Small tables with named rows and columns. After each table, cells are looked up by row and column.

Table Vuno
,Sab,Zular,Pib,Tipul,Ganol,Sezig,Zularo,Sufuzo,Sukero,Let
Pilapab,0.6,0.3,0.6,0.9,0.5,0.2,0.2,0.2,0.4,0.2
Ponako,0.1,0.1,0.3,0.3,0.6,0.5,0.3,0.0,0.5,0.4
Tika,0.5,0.3,0.5,0.7,0.4,0.2,0.2,0.3,0.3,0.2

Pilapab, Tipul: 0.9
Pilapab, Ganol: 0.5
Ponako, Zular: 0.1
Tika, Sezig: 0.2
Pilapab, Sab: 0.6
Ponako, Let: 0.4
Pilapab, Sufuzo: 0.2
Pilapab, Let: 0.2
Pilapab, Sezig: 0.2

Kuduk.tsv
	Kugitu	Dar	Zif	Dusepi
Kepetef	5.07	4.88	3.83	6.13
Res	5.76	4.98	5.15	4.63
Sur	5.94	7.67	7.52	2.66
Zomapi	5.25	3.24	4.31	4.94
Vef	3.42	3.15	4.28	3.74
Pipuge	5.33	6.51	7.76	5.42
Luv	3.04	2.69	4.20	3.57
Rusal	5.48	3.65	4.18	6.49
Fonitu	6.13	7.59	8.15	2.13
Kas	5.02	4.91	3.88	4.43

Kas, Zif => 3.88
Pipuge, Zif => 7.76
Sur, Dusepi => 2.66
Res, Kugitu => 5.76
Pipuge, Dusepi => 5.42
Fonitu, Dar => 7.59
Rusal, Kugitu => 5.48
Zomapi, Kugitu => 5.25
Rusal, Dusepi => 6.49
Kas, Dar => 4.91
Luv, Kugitu => 3.04
Sur, Kugitu => 5.94
Fonitu, Dusepi => 2.13
Pipuge, Kugitu => 5.33
Sur, Dar => 7.67
Kas, Kugitu => 5.02
Row with the largest Dusepi: Rusal

Zogafu:
fields: Fak, Sek, Zotod, Nif, Leki, Fur, Tibi, Zezata, Buzazir
Bununom: [88, 66, 50, 57, 58, 69, 138, 214, 183]
Kapi: [75, 127, 212, 185, 93, 67, 55, 56, 60]
Zun: [56, 58, 50, 57, 75, 165, 222, 153, 69]
Zumeb: [68, 89, 185, 216, 129, 69, 58, 56, 58]
Nik: [96, 66, 50, 57, 61, 69, 124, 211, 188]
Nomoti: [88, 176, 218, 138, 75, 58, 57, 59, 62]
Bopi: [154, 71, 50, 53, 56, 63, 84, 162, 218]
Fezivu: [130, 207, 180, 91, 66, 58, 56, 58, 68]
Lafu: [58, 67, 127, 212, 189, 94, 66, 59, 57]
Zok: [59, 56, 50, 57, 98, 193, 207, 130, 68]
Toz: [88, 60, 50, 57, 59, 70, 149, 218, 167]

Zok, Sek => 56
Bopi, Fur => 63
Zun, Buzazir => 69
Nik, Tibi => 124
Fezivu, Nif => 91
Lafu, Sek => 67
Zun, Nif => 57
Nomoti, Zezata => 59
Lafu, Leki => 189
Bununom, Buzazir => 183
Kapi, Zotod => 212
Bopi, Zezata => 162
Toz, Tibi => 149
Nik, Buzazir => 188
Nik, Zezata => 211
Zok, Buzazir => 68
Fezivu, Tibi => 56
Toz, Buzazir => 167
Zun, Tibi => 222

Siz =
	Muvivu	Reterid
Vatisag	197	135
Raro	57	139
Sereni	206	149
Muboraf	121	162
Fal	222	130
Namiper	156	250
Givobav	131	148

Muvivu of Raro = 57
Muvivu of Givobav = 131
Muvivu of Sereni = 206
Muvivu of Muboraf = 121
Reterid of Muboraf = 162
Reterid of Sereni = 149
Reterid of Vatisag = 135
Reterid of Namiper = 250
Reterid of Givobav = 148
Reterid of Fal = 130
Muvivu of Fal = 222
Muvivu of Namiper = 156
Muvivu of Vatisag = 197
Reterid of Raro = 139

Peva:
fields: Pazenaz, Fena, Nodube
Nuluv: [456, 670, 629]
Lil: [843, 53, 604]
Novagi: [539, 131, 611]
Banol: [805, 511, 604]
Tuvum: [431, 573, 587]
Lasozok: [162, 558, 616]
Poz: [272, 833, 672]
Zigin: [812, 809, 608]

Novagi, Fena -> 131
Lil, Pazenaz -> 843
Tuvum, Pazenaz -> 431
Lasozok, Fena -> 558
Nuluv, Pazenaz -> 456
Banol, Nodube -> 604
Tuvum, Fena -> 573
Lil, Fena -> 53
Lasozok, Nodube -> 616
Nuluv, Fena -> 670
Poz, Fena -> 833
Zigin, Nodube -> 608
Lasozok, Pazenaz -> 162

Pobu
         Gemulor  Fodefe   Kamo  Vutire  Norelu
Puzenar    0.322   0.555  0.605   0.574   0.577
Sevabo     0.582   0.577  0.567   0.523   0.588
Turavaf    0.565   0.522  0.576   0.363   0.577
Suz        0.591   0.567  0.826   0.510   0.571
Lurezu     0.536   0.542  0.535   0.590   0.578
Dagidab    0.586   0.424  0.576   0.597   0.580
Gobedit    0.592   0.543  0.586   0.247   0.570
Tetubu     0.583   0.395  0.579   0.590   0.577
Vezusot    0.432   0.630  0.587   0.585   0.574
Naz        0.580   0.538  0.284   0.527   0.586
Susaro     0.579   0.601  0.605   0.597   0.578
Pul        0.554   0.297  0.605   0.545   0.575

Vezusot, Fodefe => 0.630
Pul, Vutire => 0.545
Susaro, Norelu => 0.578
Suz, Fodefe => 0.567
Lurezu, Vutire => 0.590
Vezusot, Gemulor => 0.432
Vezusot, Kamo => 0.587
Turavaf, Norelu => 0.577

Nevinu =
,Bol,Kan
Nazone,182,37
Tol,90,37
Pupizet,38,102
Rumov,68,93
Pum,162,101
Tas,49,28
Gabule,122,111
Ponu,138,211
Rata,76,88
Zev,151,99
Sena,29,83
Kabevom,192,103

Bol of Tas = 49
Kan of Zev = 99
Bol of Sena = 29
Bol of Tol = 90
Kan of Tas = 28
Bol of Pupizet = 38
Kan of Gabule = 111
Bol of Kabevom = 192
Kan of Rumov = 93
Kan of Pupizet = 102
Bol of Zev = 151
Kan of Rata = 88
Bol of Rata = 76
Bol of Pum = 162
Kan of Nazone = 37
Bol of Ponu = 138
Kan of Ponu = 211

Gimi.tsv
	Vas	Zad	Bug	Roda	Nor	Sil	Dofeso
Tovu	424	4031	1643	336	515	-213	1555
Popof	-416	-456	1797	-694	415	-143	-96
Lum	359	7404	2452	1548	4976	-147	7115
Zatup	-6860	-1453	687	-1097	-3383	-3248	1269

Tovu, Nor => 515
Lum, Bug => 2452
Popof, Vas => -416
Lum, Zad => 7404
Tovu, Vas => 424
Lum, Sil => -147
Lum, Roda => 1548
Popof, Sil => -143
Zatup, Sil => -3248
Zatup, Roda => -1097
Zatup, Zad => -1453

Tuf.csv
,Magun,Ninole,Veb,Moram,Zuzo,Rebupef,Nilug,Zof,Dumufe
Remevi,14,60,57,90,41,36,27,7,57
Tezomo,40,54,57,72,54,40,50,55,21
Ker,67,33,74,26,47,1,86,75,55

Remevi, Zuzo => 41
Tezomo, Zof => 55
Remevi, Ninole => 60
Tezomo, Nilug => 50
Ker, Veb => 74
Remevi, Zof => 7
Remevi, Nilug => 27
Ker, Moram => 26
Tezomo, Moram => 72
Tezomo, Ninole => 54
Remevi, Rebupef => 36
Tezomo, Rebupef => 40
Ker, Ninole => 33
Remevi, Dumufe => 57
Ker, Magun => 67
Remevi, Veb => 57
Remevi, Moram => 90
Ker, Dumufe => 55
Row with the largest Ninole: Remevi

Kerumun:
,Ver,Duviver,Fuv,Leri,Feraraf,Sogar,Zitetu
Letol,4.5,-1.9,1.8,-2.0,1.9,-5.4,5.7
Miv,5.4,2.9,0.1,-1.5,1.5,-3.7,1.5
Dezet,-2.2,1.8,-1.3,-2.7,2.8,-6.2,1.0
Lodegu,-3.5,8.7,-1.1,4.3,-1.0,1.8,1.3
Kemikev,2.3,3.2,-4.6,-3.1,-0.5,0.0,2.8
Voz,-2.1,-1.0,1.0,-1.1,-2.5,3.0,1.2
Nef,-1.8,-4.8,3.2,1.3,1.5,2.2,0.9
Kun,-3.8,6.4,1.0,7.3,-6.0,1.3,4.7
Felarop,5.7,2.0,-0.4,2.2,4.0,-4.0,1.8
Kad,1.5,0.3,-0.2,1.0,-1.0,-1.1,2.3
Diza,2.2,3.7,0.7,3.3,-2.1,0.0,1.6
Nogugor,0.4,0.6,4.8,1.7,2.1,-4.0,-0.7
Gek,1.1,0.6,-1.3,-2.6,-0.7,-0.2,-0.9
Lupi,3.4,-2.3,-1.0,-2.0,-1.6,1.6,-1.1

Lupi, Leri -> -2.0
Diza, Zitetu -> 1.6
Nogugor, Leri -> 1.7
Letol, Leri -> -2.0
Gek, Ver -> 1.1
Kemikev, Fuv -> -4.6
Gek, Sogar -> -0.2
Voz, Zitetu -> 1.2
Kun, Duviver -> 6.4
Gek, Feraraf -> -0.7
Kun, Fuv -> 1.0
Lodegu, Sogar -> 1.8
Miv, Sogar -> -3.7
Gek, Fuv -> -1.3
Kemikev, Feraraf -> -0.5
Miv, Fuv -> 0.1

Suvav:
cols = Luti, Pul
Panure: [4.47, 1.51]
Mas: [3.95, 7.58]
Mes: [5.00, 5.43]
Sir: [6.66, 4.17]
Vek: [6.06, 3.35]
Paneg: [4.77, 5.19]
Pid: [5.34, 0.81]
Kav: [1.76, 6.61]
Rituzut: [5.56, 1.48]
Bur: [5.83, 1.38]
Pimuzu: [5.18, 1.58]
Vipi: [4.23, 5.57]

Bur, Luti -> 5.83
Kav, Pul -> 6.61
Pid, Luti -> 5.34
Bur, Pul -> 1.38
Vipi, Pul -> 5.57
Mas, Luti -> 3.95
Vek, Luti -> 6.06
Rituzut, Luti -> 5.56
Panure, Pul -> 1.51
Paneg, Luti -> 4.77
Rituzut, Pul -> 1.48
Vipi, Luti -> 4.23
Pimuzu, Pul -> 1.58
Mes, Pul -> 5.43
Sir, Luti -> 6.66
Vek, Pul -> 3.35
Sir, Pul -> 4.17
Pid, Pul -> 0.81
Kav, Luti -> 1.76
Mes, Luti -> 5.00
Row with the largest Luti: Sir

Nanu
         Tup  Memuni  Tudet  Dimuzuv  Zepupe  Fovogo  Goso  Zufezo  Suz
Lof      129      20     47       69     132      99   156     149   89
Paf       16      69    100      237     103     191    78      19  106
Fasaz    107      77     66       94      94      48    62      80   99
Ritenef   98     107     52      103     138      87    61      82   68
Sog       61     139     75      106      48      93    36      69   75

Lof, Tup: 129
Sog, Tup: 61
Fasaz, Suz: 99
Sog, Dimuzuv: 106
Ritenef, Fovogo: 87
Fasaz, Goso: 62
Sog, Memuni: 139
Which row has the largest Dimuzuv? Paf

Table Pef
,Val,Ruzet,Setipes,Seg,Num,Tuzupab,Bolif,Mapal
Suli,20.64,5.22,92.03,14.62,-45.71,-28.91,30.33,0.20
Murog,-15.47,-28.18,68.41,-7.05,16.58,3.74,-14.85,-19.21
Zud,28.49,-13.59,18.42,-31.87,-57.93,3.33,-3.67,-2.99
Tafu,-34.34,-19.82,-24.17,-5.18,-24.26,-21.68,-21.26,-19.30
Luk,-12.66,-13.17,-15.80,28.79,-52.45,44.55,-33.94,-33.62
Bedet,-22.53,-9.57,26.58,-24.42,37.72,-67.73,-16.48,-14.91
Rugolo,20.97,-19.55,-28.60,38.69,-16.15,16.75,-57.89,-61.95
Murozu,11.69,-2.44,-13.52,5.85,-51.97,-58.74,-6.76,8.38
Dig,-10.60,-23.35,-80.58,-26.43,-96.92,1.40,-5.64,-49.21
Vib,-12.63,-3.54,64.63,-27.46,14.07,-18.98,-13.48,35.26
Zuv,38.79,-25.55,16.02,-43.52,-19.85,-54.29,-16.88,-12.07

Val of Suli is 20.64
Setipes of Bedet is 26.58
Seg of Luk is 28.79
Ruzet of Bedet is -9.57
Bolif of Murozu is -6.76
Tuzupab of Rugolo is 16.75
Mapal of Zuv is -12.07
Ruzet of Vib is -3.54
Which row has the largest Mapal? Vib

